A small network was shown many inputs. Here are its activations along a few directions, one row for each input.
Each table varies a few parts of the input and shows all the possible inputs, shuffled.
A made-up example of a description, with smaller parts first: values(2) and (point or ring(9) or (line(6) and ring(8))).
Shared parts are said once, and a part with two or three values counts as separate values.
In the rows, 128 means zero.

Other details of the inputs shift rows strongly along two fixed directions, in all tables alike. That doesn't count.
These rows show it; all are for the same input, with only those details redrawn:
[117  82 140  97 104 150  96 165 107  87 143]
[150 145  86 189 103 183 100 157 188 101  82]
[127 154 130 137 125 102  57 167  65 200  75]

A family of inputs:
row 1: [183  81 146  68 140 123 128 100 144 124 184]
row 2: [147 157 110 209 151 149 178 164 197 106 101]
row 3: [135  79 167  94 170 159 136 151 108  90 131]
row 4: [123  96 122  97 127 130 178  96 112 126 197]
row 5: [135  87 121  72 122 147 144  96 127 135 187]
row 6: [148  64 156  79 160 169 112 145 117 103 131]
row 7: [ 82  97 134 104 101 121 124 103 140 124 203]
row 8: [206 167 109 138 105 170 132 133 235 141 110]
row 9: [117  82 140  97 104 150  96 165 107  87 143]
row 10: [100  85 111  82 142 114 106  89 118  75 142]
row 11: [ 79 200 155 139 124  92 101 125  83 215 108]
row 12: [144 131 124 135 162  77  90 160  97 232 104]
row 13: [123  95 117  70  96 131 152 124 142 145 200]
row 14: [195 168 156  90 154 104  80 116  97 232  89]
row 15: [171 167  85 149 114 210 139 102 206 142  97]
row 16: [191 161  92 179 119 124 175 119 225 139 146]
row 17: [156 132  83 210 145 141 165 150 205 126 121]
row 18: [122 157  61 199 146 132 143  81 186  80  91]
row 19: [111 171 119 105 155  96  61 107  72 178  50]
row 20: [ 70 123 169 129 136 127 164  91 103  84 177]
row 21: [ 85 193 130 114 138  70  92 139  75 174  63]
row 22: [ 82  98 141 130 131 120 151  74 111 106 200]
row 23: [104 173 142 176 140  64 110 167  49 177  91]
row 24: [163 138  88 192 130 199  93 131 174  91  68]
row 25: [127 153  82 199 127 170 120  67 207 129 130]
row 26: [125  85 166 120 178 130 167 147 100  81 147]
row 27: [192 182 119 154 116 161 156 139 227 128 109]
row 28: [144 168  65 187 100 148 191 115 210 151 149]
row 29: [111 121 150  95 132 137 191 113 104 105 175]
row 30: [178 114  83 188 168 172 124 124 203 124  97]
row 31: [110 125 148  65  98 150 168 144 127 123 172]
row 32: [ 90 108 126  61 108 128 106 132 127  77 130]
row 33: [115  68 122 115 111 122 104 150 112  94 167]
row 34: [117  70 127 140 141 121 129 124  83  74 163]
row 35: [127  61 124 117 137 137  96 124  96  83 154]
row 36: [ 95 104 156  87 119 166 109  90 118 106 164]
row 37: [148 123 172  88 124  99 183 141 136 104 185]
row 38: [ 77 102 113 104 120  83 147 115 119  77 164]
row 39: [ 97 186 131 119 164  86  85 113  62 164  48]
row 40: [116 185 112 198 128 190 137  88 195 108  99]
row 41: [181 163 138 132 166  58 124 102  89 227 126]
row 42: [114 169 142 150 134  92  80 173  56 187  75]
row 43: [151  52 167  92  71  98 183  79 104  85  82]
row 44: [117 166 143 180 166  80 104 142  35 166  76]
row 45: [171 109 178  64 143 143 143 120 130 103 157]
row 46: [151 153  98 208 139 190 117 137 167  78  65]
row 47: [ 88  93 109  80 116  99 113 116 133  85 155]
row 48: [125 110 137  51  88 160 143 138 136 136 173]
row 49: [ 84 112 152  85  94 150 116 118 133 115 177]
row 50: [133 160 154 131 165  96 105 179  82 212  79]
row 51: [145 133 128 163 193  77 116 133  70 211 100]
row 52: [137  73 152  77 134 153 119 171 132 114 145]
row 53: [ 70 107 138 128 105 105 158 101 126 116 212]
row 54: [203 152  90 155 114 140 141 119 239 149 137]
row 55: [178 131 104 190  41 118 195  97 211 112  32]
row 56: [ 58 131 166 126 109 113 171 117 117  94 190]
row 57: [ 99 129 147  93 106 122 199 139 119 115 188]
row 58: [114 149 116 178 135  58  98 152  57 197 110]
row 59: [ 99 190  85 196 123 125 164 123 192  70  82]
row 60: [ 86 188 132 146 171  59 116 108  55 154  65]
row 61: [133 191 141 110 146 118 120 119  71 228  89]
row 62: [193 179 121 184 151 147 178 107 204 109 112]
Q: Changing only one part turns row 25 into row 7. The same change can be made to row 51. Which row results?
A: row 17
Q: Changing only one part turns row 3 into row 50. The same change can be made to row 46. Which row results?
A: row 42
Q: Describe the family of inputs behind these rows.
A: values(2) and (point or (ring(5) and ring(6)))
Q: Change only the ring(5) part in row 45. List by row number the other rows that result.
A: row 1, row 14, row 41, row 62

A family of inputs:
row 63: [109  73 187  44 143  70 141 141  36 120 169]
row 64: [104 162 114 165 153 100  94 126  86 160  83]
row 65: [123  99 124 131 127 153 169 105 170  75 190]
row 66: [107 164 119 147 141 107  85 123  96 165  78]
row 67: [143 184  56 223 126 189 113 127 227 127  88]
row 68: [127 182 126 144 129  98 131 122 115 217 121]
row 69: [110 176 117 152 132 110  96 149 105 192 103]
row 70: [119  79 110 129  80 139 151 131 167  63 157]
row 71: [157 156 119 132 149 107 103 134 118 210 113]
row 72: [148 154 124 146 161  89 114 124  97 180  89]
row 73: [124 170 128 139 138  95 120  96 106 188  96]
row 74: [147  94 132 123 127 149 171 139 173  69 173]
row 75: [144 189  60 209 113 190 108 117 227 113  70]
row 76: [180 173  74 202 117 198 114 123 226 123  62]
row 77: [171 166  73 233 141 180 132 123 209 105  56]
row 78: [139 157 140 141 135 108 105 140  93 174  67]
row 79: [111  75 190  27 115 107 108 150  42 128 162]
row 80: [148  95 127 106 115 162 163 141 181  83 174]
row 81: [139  86 135 133 123 167 154 149 159  61 159]
row 82: [105  93 116 139 130 164 133 132 158  53 171]
row 83: [ 90  51 159  49 107  67 101 131  36 134 181]
row 84: [106 109 123 108  96 172 134 134 165  54 150]
row 85: [102 101 124 140 120 158 149 143 158  51 168]
row 86: [150 150 122 143 144 125  87 143 107 201  99]
row 87: [153 169 132 118 126 100 111 135 114 196  91]
row 88: [104 173 127 148 133 100  99 133  94 165  74]
row 89: [120 108 132 132 116 147 184 116 170  73 187]
row 90: [150 155 129 128 148  96 106 120 107 183  83]
row 91: [143 148 132 140 144 115  91 129  95 174  70]
row 92: [118 179 130 158 141  80 142 111  94 186  98]
row 93: [153  93 124  91 113 168 141 120 180  73 156]
row 94: [131 175 123 127 125 106 111 101 114 200 107]
row 95: [117 100 123 130 126 150 173  96 160  58 167]
row 96: [148 148 126 161 156 112  94 141  98 187  97]
row 97: [ 85  90 191  36 120  75 146 114  42 130 176]
row 98: [127 184 131 128 116  99 125 111 112 201 103]
row 99: [ 97 101 123 138 121 155 154 133 148  34 145]
row 100: [111  75 192  27 130  77 132 138  44 125 163]
row 101: [151  85 124 122 137 155 155 128 173  71 176]
row 102: [140  88 131 116 111 180 147 150 167  74 161]
row 103: [133  86 135 132 123 163 159 140 149  44 136]
row 104: [ 95  82 174  39 130  93 129 117  55 156 210]
Q: Describe the family of inputs behind these rows.
A: values(2) and (point or (line(4) and ring(5)))
Q: Changing only the values(2) part turns row 81 into row 96. The same change can be made to row 68. Which row results?
A: row 104
Q: Changing only the values(2) part turns row 93 into row 87. The same change can be made to row 65. Which row results?
A: row 89
Q: Change only the line(4) part in row 93. List by row number the other rows that result.
A: row 75, row 76, row 94
